A small network was trained on invented records. Each row is its activation on one of them, seen along a few directions.
Each row is followed by the record's values for the fields Faf, Nesaz, Gopo, Romad, Leg, Zani.
A field that a record lacks is left out.
Other fields move the rows too, some of them a lot.
In the rows, zero is written as 500.
Strong random noise was added to every row along 3 fixed directions; ignore it. To show where, here is one row again and again, with new noise each time:
[382 514 386 496 352 486 448 495 459 295 421 551 448 530 619 425 575 410
 411 463 560 419 468 406 506]
[325 408 427 467 318 562 376 390 389 217 345 522 248 589 663 461 577 434
 384 411 623 408 467 417 506]
[537 576 294 731 203 358 380 611 520 345 593 589 702 472 625 412 481 285
 375 720 527 536 343 215 698]
[492 194 566 673 324 617 282 379 446 392 291 695 321 569 589 496 522 267
 456 712 596 529 528 335 664]
[357 417 459 459 396 560 432 429 436 303 333 573 335 557 609 446 594 417
 434 438 579 406 525 453 479]

[692 411 622 650 541 487 509 507 562 645 508 562 515 354 370 527 458 485
 495 602 630 623 592 546 557] | <Faf:k2 Nesaz:c2 Gopo:y2 Romad:v2 Leg:j1 Zani:h2>
[530 660 398 527 513 389 472 573 469 508 581 520 625 557 544 471 521 483
 531 474 360 489 435 447 474] | <Faf:k4 Nesaz:c1 Gopo:y1 Romad:v1>
[419 643 426 532 433 428 519 538 564 325 525 420 390 438 517 486 491 531
 388 412 545 448 442 411 474] | <Faf:k3 Nesaz:c1 Gopo:y7 Romad:v2 Leg:j2 Zani:h2>
[583 456 621 513 555 477 618 654 622 738 485 715 677 277 302 430 539 300
 579 624 454 434 665 502 468] | <Faf:k3 Nesaz:c3 Romad:v1>
[430 370 537 473 463 577 414 409 397 390 435 512 254 551 513 531 468 487
 451 481 587 501 418 466 544] | <Romad:v1>
[593 677 414 597 517 303 560 716 553 625 664 559 895 358 464 399 500 423
 518 644 354 537 418 436 598] | <Romad:v1>
[399 478 502 449 499 528 477 442 393 416 488 435 387 568 555 475 486 511
 506 468 498 520 474 450 493] | <Romad:v1>
[478 535 454 436 599 439 564 519 501 432 495 458 468 394 459 468 508 603
 484 400 489 454 478 532 398] | <Romad:v2 Leg:j2 Zani:h2>
[545 582 403 482 411 497 413 428 448 420 534 330 558 529 522 521 506 588
 419 502 510 513 373 495 599] | <Faf:k3 Nesaz:c2 Gopo:y3 Romad:v2>
[472 367 518 506 325 582 243 345 322 332 460 466 194 600 596 534 443 468
 345 476 638 508 435 440 576] | <Faf:k3 Nesaz:c2 Gopo:y2 Romad:v1>
[484 588 370 516 465 434 516 593 485 448 557 390 514 561 561 537 464 530
 463 505 468 543 531 487 554] | <Faf:k3 Nesaz:c3 Romad:v2 Leg:j2 Zani:h1>
[392 573 480 289 577 505 711 505 541 481 446 496 444 346 457 438 559 584
 520 302 518 399 641 683 222] | <Faf:k3 Nesaz:c3 Romad:v2 Leg:j2 Zani:h2>
[428 402 672 276 682 586 707 351 509 578 277 648 329 493 463 524 575 565
 689 317 516 357 750 680 242] | <Faf:k4 Nesaz:c1 Gopo:y1 Romad:v2 Leg:j2 Zani:h2>
[460 349 573 560 387 550 391 441 469 433 445 583 232 466 503 611 441 381
 461 559 600 525 491 458 601] | <Faf:k3 Nesaz:c3 Romad:v1>
[540 646 428 559 491 519 533 568 541 484 512 427 510 463 496 506 444 527
 475 488 553 524 463 456 551] | <Faf:k3 Nesaz:c1 Gopo:y8 Romad:v2>
[624 587 319 678 258 409 331 500 488 437 727 354 636 548 513 510 407 495
 416 727 430 710 249 330 737] | <Faf:k3 Nesaz:c2 Romad:v1>
[535 340 573 691 383 457 262 441 410 455 454 645 521 620 582 540 528 324
 522 682 377 516 470 304 676] | <Faf:k4 Nesaz:c2 Gopo:y1 Romad:v1>
[499 390 640 341 627 667 546 435 511 572 287 582 418 535 409 452 485 533
 574 399 468 485 648 599 404] | <Faf:k5 Nesaz:c1 Gopo:y2 Romad:v1>
[303 333 727 264 717 574 536 363 382 504 157 564 263 533 487 497 676 499
 610 238 480 336 715 730 256] | <Faf:k4 Nesaz:c2 Gopo:y1 Romad:v1>
[548 520 514 441 455 613 413 372 527 464 541 345 367 577 559 626 492 674
 474 511 564 678 370 582 558] | <Faf:k3 Nesaz:c2 Gopo:y6 Romad:v2>
[413 536 399 413 462 546 440 422 387 271 528 324 281 536 559 582 461 649
 386 354 614 468 333 446 465] | <Romad:v2>
[740 471 525 696 289 433 543 658 583 637 670 650 619 335 340 530 364 388
 598 783 585 609 434 362 618] | <Faf:k4 Nesaz:c3 Romad:v1>
[482 532 418 485 349 381 525 601 501 392 511 490 521 347 605 457 423 507
 443 419 484 429 522 419 500] | <Faf:k5 Nesaz:c3 Romad:v2 Leg:j2 Zani:h2>
[614 576 479 563 512 530 523 539 548 614 650 500 588 545 381 514 523 565
 520 546 448 592 450 523 586] | <Faf:k2 Nesaz:c2 Romad:v1>
[357 538 392 302 620 646 543 399 432 343 428 225 355 754 556 524 632 854
 443 184 376 522 458 694 335] | <Faf:k4 Nesaz:c1 Romad:v2 Leg:j2 Zani:h1>
[461 352 556 520 426 582 459 451 464 481 418 612 333 419 437 519 470 361
 482 541 584 464 547 480 492] | <Faf:k3 Nesaz:c3 Romad:v1>
[537 576 385 598 319 392 372 495 478 352 626 381 529 520 616 394 447 471
 382 545 535 495 388 442 626] | <Faf:k3 Nesaz:c2 Gopo:y6 Romad:v2 Leg:j2 Zani:h2>
[422 575 366 497 338 269 540 603 502 294 591 516 683 412 571 465 517 403
 423 397 622 410 457 372 543] | <Faf:k4 Nesaz:c2 Gopo:y2 Romad:v2 Leg:j2 Zani:h1>
[462 360 634 383 591 674 507 344 422 476 391 454 246 619 446 568 446 603
 504 359 636 586 558 669 388] | <Faf:k4 Nesaz:c1 Gopo:y2 Romad:v1>
[587 541 471 594 391 442 498 531 481 538 508 478 525 439 488 486 426 480
 521 563 574 645 403 433 526] | <Faf:k4 Nesaz:c1 Gopo:y1 Romad:v1>
[463 246 652 491 588 738 383 345 442 559 338 505 275 657 478 620 454 576
 542 619 545 602 521 541 513] | <Romad:v2>
[502 535 502 433 485 497 531 525 443 492 528 460 482 457 509 475 492 598
 496 471 504 553 445 534 493] | <Romad:v1>
[480 584 482 367 588 563 554 441 483 482 552 411 481 580 438 495 502 623
 506 376 477 563 529 601 424] | <Faf:k2 Nesaz:c2 Gopo:y6 Romad:v1>
[583 152 630 700 306 689 176 316 367 388 458 501 140 595 633 607 406 391
 409 725 693 628 351 309 754] | <Romad:v2>
[479 580 418 588 426 420 491 528 491 400 677 444 516 520 572 452 483 488
 417 548 545 501 380 423 584] | <Romad:v2 Leg:j1 Zani:h2>
[560 393 633 488 668 613 533 418 489 635 409 486 507 591 401 542 465 560
 576 523 477 667 568 702 444] | <Faf:k4 Nesaz:c1 Gopo:y2 Romad:v1>
[432 788 345 370 568 405 618 576 492 423 692 402 674 549 489 455 510 647
 485 259 425 429 436 619 378] | <Faf:k4 Nesaz:c1 Gopo:y2 Romad:v1>
[451 512 452 547 440 374 370 475 431 525 490 523 495 592 614 521 515 494
 422 493 447 458 456 398 494] | <Faf:k4 Nesaz:c2 Gopo:y1 Romad:v2 Leg:j1 Zani:h2>
[562 471 451 602 360 531 479 525 536 507 648 379 440 364 529 568 397 519
 423 481 733 641 335 503 546] | <Faf:k4 Nesaz:c3 Romad:v2>
[489 618 468 464 634 468 528 557 445 512 507 389 669 563 542 471 579 592
 497 487 316 447 463 582 493] | <Romad:v2>
[445 392 635 451 592 547 508 411 438 525 334 536 399 579 463 528 512 445
 588 476 503 526 602 549 385] | <Faf:k4 Nesaz:c1 Gopo:y1 Romad:v1>
[601 372 597 644 534 490 609 569 649 634 523 593 559 314 374 497 455 380
 552 611 592 570 524 569 461] | <Faf:k4 Nesaz:c3 Romad:v2 Leg:j2 Zani:h2>
[487 700 331 473 447 428 456 503 424 410 597 393 561 514 528 450 464 569
 424 433 488 516 380 560 475] | <Faf:k3 Nesaz:c1 Gopo:y2 Romad:v1>
[603 401 560 525 629 524 587 581 541 591 410 618 610 507 412 478 506 459
 604 665 432 546 624 492 517] | <Romad:v2 Leg:j2 Zani:h1>
[411 735 276 622 373 329 516 625 467 328 582 385 619 533 647 401 537 459
 408 420 479 451 464 341 596] | <Faf:k2 Nesaz:c1 Gopo:y8 Romad:v2 Leg:j2 Zani:h1>
[624 419 557 480 563 542 646 524 593 773 469 594 543 482 454 514 536 488
 589 571 442 550 581 532 440] | <Faf:k4 Nesaz:c3 Romad:v2 Leg:j2 Zani:h2>
[549 446 579 512 503 516 404 447 526 543 478 549 441 540 450 568 504 446
 487 574 496 580 491 487 637] | <Faf:k3 Nesaz:c2 Gopo:y6 Romad:v1>

Here are new rows. What are their fields?
[397 527 427 443 440 469 467 491 403 353 520 454 378 517 547 475 472 500
 435 418 555 454 374 432 515] | <Romad:v1>
[336 601 469 283 551 482 575 518 406 389 501 432 370 488 532 449 572 593
 447 242 536 365 481 565 382] | <Romad:v1>
[585 462 556 494 720 645 479 401 474 594 395 496 635 662 473 592 581 672
 571 478 281 549 533 669 492] | <Faf:k4 Nesaz:c1 Gopo:y2 Romad:v2>
[551 428 590 549 409 573 438 444 441 498 513 493 279 481 451 537 436 508
 428 468 738 571 492 522 557] | <Faf:k2 Nesaz:c2 Gopo:y2 Romad:v1>
[430 441 636 273 547 641 637 457 511 520 366 496 236 412 456 606 569 580
 534 336 628 439 646 639 344] | <Faf:k3 Nesaz:c3 Romad:v2>
[397 414 503 465 430 523 545 383 450 406 476 547 348 547 574 551 509 496
 455 407 559 382 478 557 437] | <Faf:k4 Nesaz:c3 Romad:v2 Leg:j2 Zani:h2>
[527 610 352 560 225 419 528 598 482 390 761 318 457 409 540 512 338 526
 326 423 727 636 297 390 559] | <Faf:k4 Nesaz:c3 Romad:v1>
[508 399 587 439 694 690 579 450 552 645 411 542 447 586 363 515 553 563
 554 404 419 557 557 637 439] | <Faf:k4 Nesaz:c1 Romad:v1>
[465 437 615 472 464 439 530 504 518 500 419 575 504 403 507 502 576 337
 605 484 616 387 551 438 455] | <Faf:k4 Nesaz:c2 Gopo:y1 Romad:v2>
[532 368 640 451 695 609 580 480 540 732 383 657 448 485 382 521 573 436
 678 470 402 479 664 606 420] | <Faf:k4 Nesaz:c3 Romad:v1>
[528 550 583 422 498 475 644 626 593 616 525 571 516 335 381 507 515 457
 532 501 518 506 591 533 436] | <Faf:k3 Nesaz:c3 Romad:v1>
[540 399 517 510 517 604 443 311 471 500 484 460 438 691 564 616 470 645
 426 484 431 626 474 511 531] | <Faf:k4 Nesaz:c1 Gopo:y2 Romad:v2 Leg:j2 Zani:h2>
[485 501 480 538 481 505 435 446 450 499 420 479 465 562 536 483 548 513
 531 447 427 536 422 475 532] | <Faf:k4 Nesaz:c1 Gopo:y1 Romad:v1>
[547 476 357 727 217 337 377 525 449 363 626 530 490 364 656 424 387 357
 434 668 636 551 302 231 722] | <Romad:v2 Leg:j2 Zani:h2>
[473 453 577 511 581 597 575 497 472 592 430 439 406 458 481 516 525 461
 527 420 573 445 659 575 467] | <Faf:k2 Nesaz:c3 Romad:v2>
[325 460 467 467 407 524 385 369 318 289 484 398 275 555 622 491 517 567
 427 372 555 455 407 503 550] | <Romad:v1>
[533 561 396 495 498 534 503 534 462 531 541 364 493 571 539 542 551 566
 495 421 428 472 421 467 481] | <Faf:k4 Nesaz:c3 Romad:v2>
[487 509 532 495 597 483 565 554 515 564 510 602 588 437 419 450 505 430
 563 542 455 472 532 494 499] | <Romad:v1>
[538 452 698 341 790 682 822 557 674 720 425 564 546 371 285 539 524 543
 678 411 559 517 705 779 204] | <Faf:k4 Nesaz:c3 Romad:v2>
[434 455 458 470 408 433 532 532 404 368 426 488 389 530 514 496 599 538
 555 417 498 328 532 575 457] | <Faf:k4 Nesaz:c3 Romad:v2 Leg:j2 Zani:h1>
[568 282 651 625 533 483 630 503 579 658 406 670 526 361 357 553 444 324
 526 626 569 471 626 503 497] | <Faf:k4 Nesaz:c3 Romad:v2 Leg:j2 Zani:h2>
[559 757 351 481 559 326 715 724 662 559 712 532 765 323 429 400 480 502
 499 512 512 492 397 471 430] | <Romad:v2 Leg:j2 Zani:h2>
[542 413 537 547 568 571 450 466 459 488 450 511 487 551 482 557 482 483
 499 610 458 511 463 455 566] | <Romad:v2>
